A small network was shown many inputs. Here are its activations along a few directions, one row for each input.
Each table varies a few parts of the input and shows all the possible inputs, shuffled.
Descriptions start from the smaller parts, as in this example, which fits no table here: ring(8) and (point or ring(11) or (values(3) and line(4))).
Shared parts are said once, and a part with two or three values counts as separate values.
In the rows, zero is written as 128.

Table:
row 1: [114 200 164 159 137 158 174 207 113  92 169 146  99  67 183 129 109]
row 2: [107  65  91 114 142  99 107 132 138 128  96 103 110 183  91 114 164]
row 3: [119 150 131 131 139 169 144 224 134 126 168 159  98 102 181 119  86]
row 4: [123 145 154 145 118 153 154 155 109 108 169 139 135  63 192 132  69]
row 5: [145 156 126  83 132 174  92 167 145 121 137 145 111 117 167 116 138]
row 6: [146 167 146 113 119 131  93  78 114 100 105 101 115 121  76 143 234]
row 7: [ 79  75  96 154 137 105 154 168 141 128 126 133 100 189 131  99  96]
row 8: [106 161 153 201 110 101 187 153 114  88 133 122  88 143 113 116 115]
row 9: [132 163 131 160 123  95 155 113 114  85 105  97 105 135  60 128 180]
row 10: [134 133 123  90 147 169 110 128 141 146 127 141 167 115 186 135 128]
row 11: [142 170 141 112 133 158 116 105 130 107 149 132 153  69 150 137 123]
row 12: [172 123 137  85 109 128  81  29 120 170 104 111 174 135  76 151 154]
row 13: [118  82 100  69 146 134  59  96 147 145  95 114 124 163  98 124 216]
row 14: [128 105 137 180  95  77 168 115 122 159 139 134 141 148 116 130  48]
row 15: [ 97  90 114 175 125 101 171 133 127 146 117 133 139 174 140 122  80]
row 16: [ 92 101 113 116 161 155 142 223 142 130 166 167 102 112 209 115  91]
row 17: [150 139 142  97 119 128  90  30 118 121 106 104 150 114  75 141 180]
row 18: [148 127 117  89 131 129  72 102 140 141 106 124 106 149  73 124 209]
row 19: [109 121 131 139 153 156 160 188 129 151 161 159 148  98 210 137  76]
row 20: [122  85 103 135 134  86 130 105 132 150  93 100 148 159  97 138 151]
row 21: [138 210 145 126 138 169 126 151 126  84 144 135 119  78 148 137 166]
row 22: [164 153 137  98 121 157 107 105 133 157 150 139 179  91 151 147  96]
row 23: [116 111 111  75 158 168  89 165 154 125 136 152 121 128 186 116 142]
row 24: [140 101 106  99 143 122  88  62 132 159  92 129 154 143 102 149 194]
row 25: [107 115 127 169 114 108 155 176 135 126 134 129  86 179 113 103  92]
row 26: [138 113 111 127 122 111 117 129 129 121  99 106 102 177  64 114 154]
row 27: [156 111 125 132 107  86 132  71 121 157 105 101 163 147  64 140 108]
row 28: [112 117 149 186 102  85 174 110 116 109 135 124 118 132 123 115  72]
row 29: [147 131 152 131 110 149 150 151 109 156 168 158 155  88 196 137  33]
row 30: [139 120 127 149 115  80 141  70 114 105 107 102 130 123  70 131 135]
Changing only one part turns row 16 into row 2. The same change can be made to row 4. Which row results?
> row 30
Describe the family of inputs behind these rows.
> ring(5) and ring(6)
A walk changes only the ring(5) part. It starts at row 8 and steps to row 1. List the rest of the walk in order.
> row 21, row 6, row 9
A walk changes only the ring(5) part. It starts at row 20 and steps to row 24. List the rest of the walk in order.
> row 10, row 19, row 15

Table:
row 31: [164 101 129  93 154 167  63  59 148 146 107 126 169 154  33 121 180]
row 32: [146 176 100  77 123 112  77  36 121 151 111 127 172 154  63 172 174]
row 33: [110 127 133 195 118  57 206 191 155  86 139 117 103 167 135 101  95]
row 34: [ 96 129 120 136 109  59 139  59 100 127  68  98 119 188  85 122 118]
row 35: [184 144 126 115 173 145  77  69 152 122  90 140 150 135  53 130 219]
row 36: [ 91 141 131 220  96  87 201 134 129 109 141 127 132 162 131 119  38]
row 37: [149 124 139  64 111 179 108 120 137 160 150 146 136  80 171 121 192]
row 38: [109  96 120 185  68  73 220 185 136 142 165 121  97 172 120  97  93]
row 39: [160 133 138 116 145 148  65  79 109 154 119 145 128 151  52 142 208]
row 40: [133 134 113 116 138 150 117 199 114 138 174 154 103  51 207 141  38]
row 41: [113 159 118 117 132 196 148 220 119  68 172 142 120  64 215 146  95]
row 42: [154 174 176 141 141 202 150 188 102 123 160 137 139  35 211 127  58]
row 43: [144 118 130 115 164 176  47  90 135 155 120 135 126  39 161 125 126]
row 44: [100  81 113 196  99  85 182 184 162 114 152 104 140 194 125 125  51]
row 45: [ 95  59 126 115 147  61 140 102 118 152  92 104 122 200  56  99 136]
row 46: [126 159 149 120 119 180 141 240 114 121 184 170 101  93 227 160  74]
row 47: [119  78 108 136 105  70 155 104 109 171  87 108  96 188  65 101 162]
row 48: [111 147 138  69 147 186  96 117 132  86 139 121 131  59 170 133 199]
row 49: [143  93 107 175 149  66 142 110 136 105  62 113 128 191  92 142 163]
row 50: [114 189 145  59 125 162  86  74 130 131 127 126 149  83 189 136 143]
Describe the family of inputs behind these rows.
> values(4) and ring(5)
A walk changes only the ring(5) part. It starts at row 44 and steps to row 45. List the rest of the walk in order.
> row 31, row 43, row 40
Change only the values(4) part in row 43. List by row number the other rows that result.
> row 37, row 48, row 50
A walk changes only the ring(5) part. It starts at row 33 and steps to row 41. List the rest of the walk in order.
> row 48, row 35, row 49
